Each row below is a small network's average activation on inputs in which a field has the value named, seen along a few directions.
Related values have similar rows: they may be neighbours, one step apart, or belong to one group.
(in the rows, 500 means zero)
Random noise pushes rows far along 6 fixed directions. That doesn't count. These rows show it; they differ only by the noise:
[504 375 603 502 381 428 531 560 130 549 418 650 373 472 423 370 324]
[490 268 374 460 594 268 544 146 390 527 758 344 586 167 881 568 485]
[547 267 447 435 586 578 300 978 353 440 757 414 435 553 126 265 760]
[487 604 640 455 427 353 621 473 350 492 301 566 397 621 480 400 387]
[457 639 389 548 753 377 462 542 522 512 322 603 457 692 318 377 655]
[488 586 486 704 391 597 542 590 548 549 397 601 445 568 226 465 605]
[424 233 331 692 658 387 430 294 445 804 614 389 551 169 555 618 629]
[574 475 589 535 118 589 678 462 476 335 690 458 492 390 556 493 443]


Values of Nom:
v6: [523 125 328 613 759 758 223 797 383 715 579 722 518 314 365 479 445]
v1: [546 488 143 658 662 625 332 406 476 206 848 736 593 378 629 443 653]
v7: [440 260 562 652 565 639 435 459 573 877 418 466 605 303 575 684 333]
v2: [428 758 258 805 705 494 466 386 601 496 223 855 512 638 276 447 615]
v4: [551 258 369 358 449 534 409 388 299 409 722 455 624 246 802 675 358]
v9: [483 451 635 468 528 360 474 306 647 891 404 170 507 377 621 826 453]
v5: [514 218 591 433 624 672 343 697 383 579 545 532 521 505 407 465 415]
v3: [412 597 473 329 832 272 296 625 580 543 427 416 457 694 447 377 811]
v8: [463 787 442  19 831 367 407 751 585 275 440 339 466 897 421 344 557]
The values of Nom form 3 separate groups.
Which other values are in the same group as v4? Give them in the order they are listed.
> v9, v8
Which other values are in the same group as v1? Give them in the order they are listed.
> v2, v3

Values of Gov:
m3: [473 584 664 346 498 437 539 565 568 673 230 326 486 673 427 582 439]
m9: [542 308 435 195 779 417 305 657 638 511 818 123 581 478 576 463 682]
m4: [469 291 509 611 581 537 425 465 437 574 545 573 519 357 521 510 556]
m2: [489 346 465 410 601 507 413 503 435 604 536 482 501 453 459 539 413]
m7: [471 371 400 569 419 551 384 602 615 544 782 235 537 322 416 605 874]
m8: [492 300 512 685 349 444 530 252 229 692 600 529 450 145 646 637 302]
m5: [604 390 370 596 457 721 443 718 435 278 679 755 515 475 320 311 528]
m1: [516 491 563 452 518 417 415 720 485 572 556 222 461 582 382 465 679]
m6: [412 335 555 433 601 432 508 525 357 578 586 436 511 365 634 425 444]
The values of Gov form 3 separate groups.
Which other values are in the same group as m2? Give them in the order they are listed.
> m3, m9
Which other values are in the same group as m5? Give them in the order they are listed.
> m4, m6
